These are the activations of a small neural network, seen along a few directions. Each row is one input.
Each table varies a few parts of the input and shows all the possible inputs, shuffled.
Descriptions start from the smaller parts, as in this example, which fits no table here: one of 3 separate values, together with either a single point or one of 9 places along a line or (one of 6 places along a line, together with one of 8 places around a ring).
Shared parts are said once, and a part with two or three values counts as separate values.
In the rows, 128 means zero.

Other details of the inputs shift rows strongly along two fixed directions, in all tables alike. That doesn't count.

Rows:
R1: [134 131 128 128 123 129 124 124 136 123 127 133 128]
R2: [127 130 124 128 127 123 129 129 125 126 133 125 125]
R3: [125 129 126 129 125 124 127 129 124 128 133 127 127]
R4: [126 127 123 128 125 123 127 126 127 125 133 130 129]
R5: [126 133 126 125 133 130 130 132 129 126 129 130 128]
R6: [127 127 123 128 124 122 126 126 127 124 133 132 130]
R7: [130 126 122 129 128 131 126 120 129 128 128 129 132]
R8: [125 127 125 129 123 123 126 127 125 127 132 131 129]
R9: [109  37 181 128 109 128 171 147 117 148 136 136 135]
R10: [131 130 123 129 132 132 129 123 127 130 129 123 126]
R11: [126 133 127 125 134 130 131 134 128 127 128 129 126]
R12: [124 129 127 125 129 130 127 130 129 127 127 136 132]
R13: [125 131 127 124 132 130 129 131 129 126 129 132 130]
R14: [108  34 178 128 104 127 164 141 120 143 135 145 143]
R15: [131 130 123 129 132 132 130 124 127 130 129 122 126]
R16: [134 136 131 129 128 130 130 131 131 130 128 123 120]
R17: [129 128 125 129 129 133 127 123 126 132 128 125 128]
R18: [125 130 126 124 130 130 128 129 131 125 128 135 132]
R19: [126 129 124 124 129 129 126 128 131 123 128 137 133]
R20: [129 126 124 129 127 132 126 121 127 131 128 128 131]
R21: [134 135 129 129 127 129 128 128 134 126 128 125 123]
R22: [132 132 129 130 122 129 124 125 134 126 127 133 128]
R23: [124 131 128 125 131 131 128 132 128 128 128 132 130]
R24: [132 130 124 129 133 132 131 126 126 132 129 120 123]
R25: [130 127 122 129 129 132 126 120 129 129 128 128 131]
R26: [134 132 128 129 124 129 125 125 136 124 127 132 128]
R27: [124 129 126 125 128 130 126 129 129 125 127 138 133]
R28: [132 134 130 129 125 130 127 128 133 128 128 128 124]
R29: [125 131 126 124 131 130 128 130 130 125 128 134 132]
R30: [128 131 125 128 129 123 131 132 124 128 134 122 122]
R31: [130 130 131 129 132 127 130 125 124 122 128 130 120]
R32: [126 133 127 125 134 130 131 133 128 127 129 129 127]
R33: [124 132 128 125 132 131 130 133 127 128 128 131 128]
R34: [130 130 125 130 131 133 130 125 125 132 128 122 126]
R35: [129 129 125 130 130 133 128 124 126 132 128 123 127]
R36: [131 129 124 129 132 132 131 125 127 131 129 121 124]
R37: [133 134 129 129 125 129 127 126 135 125 128 128 125]
R38: [130 128 122 128 129 132 127 121 129 129 128 127 130]
R39: [126 130 126 129 127 124 130 131 123 129 132 124 123]
R40: [130 129 123 129 130 132 127 121 128 129 129 125 129]
R41: [129 128 124 130 129 133 127 122 127 131 128 126 129]
R42: [124 129 126 125 129 130 126 129 129 126 127 137 133]
R43: [134 135 130 129 128 129 130 130 134 127 128 124 121]
R44: [133 132 129 128 124 129 126 125 136 125 127 131 127]
R45: [127 129 125 128 126 123 128 128 126 126 133 127 127]
R46: [132 135 130 129 126 130 128 129 132 128 128 126 123]
R47: [132 132 130 129 123 129 125 126 134 127 127 131 127]
R48: [124 131 127 126 130 131 128 131 128 127 128 134 131]
R49: [133 133 128 128 124 129 127 126 135 125 127 130 126]
R50: [125 132 126 125 131 130 129 130 130 125 129 133 131]
R51: [134 134 129 129 126 129 127 127 135 126 128 127 124]
R52: [124 131 127 125 130 130 128 130 128 127 128 135 132]
R53: [125 130 125 129 126 124 128 130 124 128 133 126 125]
R54: [125 128 125 129 124 124 127 128 124 127 133 129 128]
R55: [129 126 123 130 127 132 125 120 127 130 128 130 132]
R56: [129 129 125 130 131 133 130 125 125 133 128 122 124]
R57: [127 130 125 128 128 123 130 130 125 127 133 124 124]
R58: [133 135 131 130 127 130 129 131 132 129 127 125 121]
R59: [124 132 128 126 133 131 131 134 126 129 128 130 126]
R60: [127 127 122 127 124 123 125 125 127 123 132 132 130]
R61: [125 129 125 125 130 129 127 129 131 124 128 137 133]
R62: [130 129 123 129 131 132 128 122 128 130 129 124 128]
R63: [126 129 124 128 126 123 128 127 126 125 133 128 128]
R64: [129 126 123 129 126 132 124 120 127 129 127 130 132]
R65: [127 133 127 125 135 130 132 134 128 128 129 128 125]
R66: [130 130 125 130 132 132 130 126 125 134 129 120 124]
R67: [125 126 124 128 122 123 124 126 125 125 132 133 130]
R68: [125 133 128 126 132 131 131 133 126 129 128 130 127]
R69: [132 131 129 129 122 129 124 125 134 125 126 133 128]
R70: [125 133 128 125 134 130 132 135 126 130 128 128 125]
R71: [125 128 125 128 124 123 126 127 125 128 132 130 129]
R72: [133 135 131 130 126 130 129 130 132 129 127 125 122]
R73: [129 127 124 129 128 132 126 121 127 131 128 127 130]
R74: [129 130 132 130 131 127 129 126 123 124 128 130 120]
R75: [117 117 165 139 162  57  59 158  96 132  33  63 173]
R76: [131 125 121 128 128 132 125 119 129 127 128 130 132]
R77: [132 134 130 130 124 130 126 127 133 127 127 129 125]
R78: [135 135 130 129 127 129 130 129 134 127 128 125 122]
R79: [135 136 130 129 129 129 130 131 133 128 128 123 120]
R80: [126 130 126 129 127 124 130 130 123 129 133 125 124]
R81: [127 129 123 128 125 123 127 127 127 125 133 129 129]
R82: [132 133 130 129 123 130 126 126 134 127 127 130 127]
Each input here is: one of 2 separate values, together with either a single point or (one of 4 separate values, together with one of 10 places along a line).
Question: Changing only the choice among 2 separate values turns R54 into R63. The same change can be made to R70. Which row results?
Answer: R65
Question: Changing only the choice among 2 separate values turns R27 into R19. The same change can be made to R23. Which row results?
Answer: R13
Question: Change only the place on the line of 10 in R20. List by row number the other rows that result.
Answer: R17, R34, R35, R41, R55, R56, R64, R66, R73
Question: Change only the choice among 4 separate values in R71. List by row number the other rows that result.
Answer: R52, R73, R82
Question: Change only the choice among 2 separate values in R67. List by row number the other rows that result.
Answer: R60

Rows:
R83: [137 117 134 133 122 131 128 114 139 129 122 125 130]
R84: [119 118 122 127 126 128 128 124 121 134 131 129 136]
R85: [135 124 143 131 123 130 129 123 140 124 120 133 126]
R86: [130 128 140 127 134 128 138 141 130 135 129 123 121]
R87: [131 121 132 132 133 131 136 127 124 140 131 114 124]
R88: [126 123 135 134 112 106 129 133 121 123 140 123 117]
R89: [120 124 132 129 124 128 127 131 128 125 127 140 138]
R90: [120 118 124 127 127 128 127 127 119 133 129 134 133]
R91: [125 114 124 129 123 126 123 113 133 124 126 138 142]
R92: [137 119 136 132 124 134 126 123 134 130 124 125 126]
R93: [132 122 133 131 130 132 137 128 123 136 126 118 122]
R94: [122 118 125 131 124 130 125 125 125 129 127 137 138]
R95: [133 120 132 135 122 135 131 124 132 135 125 119 129]
R96: [123 121 133 125 124 128 123 128 131 121 128 141 138]
R97: [127 122 131 122 122 125 125 133 135 120 124 146 140]
R98: [130 119 129 130 134 130 138 128 122 138 130 111 120]
R99: [132 121 131 131 128 131 138 126 124 137 128 113 125]
R100: [129 114 123 127 121 128 123 117 129 125 127 137 144]
R101: [120 118 122 127 132 125 130 126 119 135 135 127 137]
R102: [129 127 141 130 134 129 137 135 126 134 130 121 121]
R103: [117 125 130 123 127 125 130 139 127 129 128 138 133]
R104: [136 118 134 132 123 134 127 120 135 131 126 121 129]
R105: [136 125 142 128 123 128 130 129 145 124 120 134 126]
R106: [130 120 131 130 136 130 138 130 120 137 128 116 117]
R107: [121 117 125 126 127 129 124 126 122 130 129 135 134]
R108: [122 116 124 124 123 129 124 119 127 129 129 133 141]
R109: [141 117 133 131 121 133 128 119 135 130 123 124 131]
R110: [129 117 128 136 112 108 128 127 118 128 140 120 118]
R111: [126 124 135 131 112 105 130 140 125 123 139 124 117]
R112: [130 121 131 132 126 133 133 125 126 139 127 116 124]
R113: [118 125 131 125 129 125 133 133 120 127 130 134 134]
R114: [127 126 138 126 137 129 141 142 126 128 129 118 116]
R115: [119 117 121 125 135 125 132 130 115 132 132 129 130]
R116: [117 124 131 125 127 127 129 132 122 129 129 137 133]
R117: [141 118 135 132 122 133 127 121 133 129 121 129 128]
R118: [148 247  92 135 175  82  31 137 124 110  55  68 136]
R119: [128 126 138 127 136 129 140 136 123 132 128 119 116]
R120: [132 128 141 131 124 132 134 139 138 130 123 128 125]
R121: [120 125 131 126 124 127 128 138 133 125 126 141 138]
R122: [133 127 142 124 124 131 132 135 139 129 122 129 125]
R123: [170 247  31 118 105 202 165  79 176 100 233 186  55]
R124: [120 118 122 127 128 126 132 125 119 132 132 126 137]
R125: [121 119 124 128 134 126 130 128 117 134 133 132 134]
R126: [118 125 130 123 134 123 133 140 125 130 133 136 134]
R127: [116 122 129 124 136 125 134 135 116 123 133 130 129]
R128: [118 124 131 125 134 124 132 134 120 130 134 135 133]
R129: [154 239  17 114 107 200 159  74 166 103 237 192  66]
R130: [128 127 138 125 136 127 141 143 128 132 127 120 116]
R131: [130 128 140 129 130 130 139 134 126 132 126 121 121]
R132: [120 116 123 126 125 129 125 123 124 131 131 130 138]
R133: [121 123 133 122 124 128 125 127 129 124 127 141 137]
R134: [121 117 123 131 122 130 126 123 127 130 129 132 142]
R135: [132 122 134 132 134 131 135 129 123 139 129 118 121]
R136: [135 125 143 127 124 131 129 135 141 126 124 129 126]
R137: [133 120 135 131 127 134 130 127 128 135 125 122 122]
R138: [125 116 127 128 125 129 121 122 128 125 128 138 138]
R139: [130 126 141 129 127 133 131 133 131 131 125 125 121]
R140: [117 123 128 123 135 123 134 135 117 127 132 132 129]
R141: [134 121 134 136 124 135 131 126 131 134 123 124 126]
R142: [129 115 125 127 122 128 122 120 127 124 125 141 140]
R143: [123 122 133 123 124 126 124 134 136 121 127 143 138]
R144: [127 125 138 129 136 130 140 136 122 128 129 117 116]
R145: [146 238  80 139 182  85  39 125 110 113  65  53 134]
R146: [117 124 128 121 135 122 135 142 122 128 132 134 129]
R147: [121 124 132 120 124 126 126 134 133 124 126 142 137]
R148: [121 119 124 127 129 126 131 128 117 131 130 131 134]
R149: [128 116 126 136 111 108 128 124 119 129 142 115 121]
R150: [132 126 143 127 124 133 131 128 134 129 123 127 125]
R151: [127 121 132 125 122 127 124 126 130 120 125 144 140]
R152: [132 119 133 131 126 134 130 124 129 136 127 117 125]
R153: [124 122 133 124 123 124 125 128 139 119 123 147 138]
R154: [129 128 140 127 127 130 136 140 132 134 124 125 120]
R155: [119 126 130 122 130 123 134 140 125 127 130 136 134]
R156: [119 124 131 122 127 126 127 138 130 126 129 139 134]
R157: [131 127 141 133 124 133 133 132 134 130 123 127 125]
R158: [119 116 119 125 134 125 133 127 116 133 134 125 133]
R159: [135 124 143 130 124 133 128 129 137 126 124 128 126]
R160: [119 123 132 124 127 128 126 132 125 126 129 138 134]
R161: [123 121 133 127 123 125 124 122 134 119 124 146 138]
R162: [129 119 131 131 136 132 138 130 119 132 129 114 117]
R163: [131 122 133 132 127 134 133 127 125 138 125 121 121]
R164: [118 115 120 126 135 126 133 127 115 128 135 122 133]
R165: [130 129 140 126 130 129 140 141 131 132 126 122 121]
R166: [134 119 134 129 123 134 130 120 133 134 125 120 128]
R167: [139 125 141 127 122 130 130 134 141 125 121 133 128]
R168: [143 235  77 137 171  79  22 112 121 103  56  86 153]
R169: [116 123 128 122 136 123 135 142 121 123 133 131 129]
R170: [125 115 125 127 123 129 122 119 130 126 130 134 142]
R171: [135 120 136 129 124 134 129 122 131 133 123 125 125]
R172: [128 127 140 129 127 132 134 133 128 134 125 124 120]
R173: [138 118 136 133 124 131 128 117 137 128 120 130 127]
R174: [118 116 122 127 136 126 132 129 113 127 133 127 130]
Question: Changing only one part turns R99 into R165. The same change can be made to R166. Which row results?
Answer: R122
Question: Changing only one part turns R98 into R130. The same change can be made to R145. Which row results?
Answer: R114
Question: What is each input in this table made of?
Answer: one of 4 places along a line, together with either a single point or (one of 2 separate values, together with one of 11 places along a line)
Question: Change only the choice among 2 separate values in R150. List by row number the other rows that result.
Answer: R133
Question: Change only the place on the line of 4 in R153. List by row number the other rows that result.
Answer: R91, R161, R168
Question: Change only the choice among 2 separate values in R97. List by row number the other rows that result.
Answer: R167
Question: Change only the place on the line of 4 in R151. List by row number the other rows that result.
Answer: R97, R100, R142

Rows:
R175: [137 136 131 130 121 131 122 126 139 132 122 130 129]
R176: [129 127 115 129 123 118 125 123 126 126 134 125 135]
R177: [133 132 124 123 143 132 130 128 132 126 123 129 130]
R178: [122 137 126 123 127 121 124 140 126 123 129 136 127]
R179: [133 131 125 123 142 134 131 128 132 124 122 126 128]
R180: [133 136 127 130 118 132 122 127 136 133 123 131 136]
R181: [133 132 133 134 132 131 124 116 121 120 125 128 120]
R182: [131 130 123 122 141 134 128 129 131 126 124 128 131]
R183: [130 131 129 132 133 129 123 116 122 125 125 130 120]
R184: [138 135 135 131 122 131 122 125 141 129 122 127 125]
R185: [134 127 123 130 128 117 125 121 131 122 132 121 124]
R186: [128 129 124 130 130 131 120 119 119 127 125 132 125]
R187: [126 138 134 126 131 119 127 136 130 120 129 133 120]
R188: [127 139 134 126 129 120 130 136 131 116 126 131 119]
R189: [125 126 113 131 124 120 122 124 127 126 134 125 135]
R190: [126 129 122 129 129 131 120 120 118 128 125 134 128]
R191: [134 127 120 130 127 117 125 122 129 124 132 124 127]
R192: [131 137 126 128 145 137 140 138 123 144 128 103 116]
R193: [124  54 154 121  80 178 202 125 150 145 187 180 114]
R194: [133 132 121 134 128 121 135 132 120 140 138  98 113]
R195: [129 135 125 132 119 133 120 128 137 133 124 131 136]
R196: [127 138 131 125 129 120 127 138 128 120 127 134 121]
R197: [122 132 118 122 139 135 128 129 129 130 126 128 140]
R198: [137 128 127 132 127 118 126 121 131 117 133 118 123]
R199: [ 95   5 232 136 125  79 106 169 102 161  40  91 200]
R200: [130 131 126 132 132 129 123 118 120 127 124 134 124]
R201: [130 126 115 127 124 119 122 124 127 124 133 124 131]
R202: [126 138 131 125 130 119 127 138 128 122 128 137 124]
R203: [136 132 131 126 143 134 132 126 134 119 124 123 126]
R204: [124 137 129 124 128 121 124 139 127 122 129 135 125]
R205: [128 136 128 136 133 134 132 128 110 144 130 108 110]
R206: [124 127 113 128 123 120 123 124 125 127 135 124 138]
R207: [133 131 128 124 143 133 131 126 134 124 123 125 126]
R208: [125 143 132 130 131 124 137 148 118 139 134 110 109]
R209: [135 127 124 131 126 118 128 120 132 118 130 119 123]
R210: [132 126 118 128 125 119 122 124 128 123 133 123 129]
R211: [118 131 120 129 129 130 120 118 117 131 129 133 134]
R212: [127 136 124 129 118 134 120 127 136 135 125 130 139]
R213: [121 139 126 124 127 120 126 139 125 124 130 137 131]
R214: [114 139 125 122 127 121 124 138 125 126 133 135 134]
R215: [130 130 127 132 131 130 123 118 120 125 123 131 122]
R216: [138 135 132 130 120 132 122 126 139 129 121 128 126]
R217: [135 134 130 129 120 133 120 128 138 131 123 129 130]
R218: [129  56 162 123  82 177 207 121 155 139 184 176 105]
R219: [135 126 120 130 126 118 125 122 129 122 131 121 125]
R220: [120 131 119 130 128 131 120 119 116 131 128 133 134]
R221: [125 131 122 131 129 130 122 118 116 129 126 134 131]
R222: [134 132 128 124 142 133 134 126 135 121 121 124 125]
R223: [122 127 114 127 123 119 122 122 126 128 136 123 138]
R224: [130 139 137 128 130 121 129 136 130 115 129 131 119]
R225: [116 138 124 123 126 122 124 139 125 126 132 136 134]
R226: [128 130 120 121 140 135 128 130 130 127 124 129 133]
R227: [117 138 124 127 128 122 124 140 126 124 131 137 131]
R228: [121 130 120 133 130 131 120 120 118 129 127 134 131]
R229: [120 132 119 120 139 134 127 128 129 130 128 128 140]
R230: [136 141 133 136 123 136 132 136 130 148 127 105 115]
R231: [127 132 120 123 139 134 130 129 129 128 125 129 137]
R232: [131 132 130 132 131 130 126 116 122 122 122 129 119]
R233: [141 137 138 133 121 133 123 125 141 124 122 124 125]
R234: [123 131 118 125 140 135 128 130 130 128 125 130 137]
Question: What is each input in this table made of?
Answer: one of 5 separate values, together with either a single point or one of 11 places along a line
Question: Changing only the choice among 5 separate values turns R178 into R201. The same change can be made to R202. Which row results?
Answer: R191
Question: Changing only the choice among 5 separate values turns R225 into R220. The same change can be made to R187. Which row results?
Answer: R183
Question: Which other rows agree with R207 in the choice among 5 separate values? List them by row number.
Answer: R177, R179, R182, R192, R197, R203, R222, R226, R229, R231, R234
Question: Which other rows agree with R230 in the choice among 5 separate values? List them by row number.
Answer: R175, R180, R184, R193, R195, R199, R212, R216, R217, R218, R233
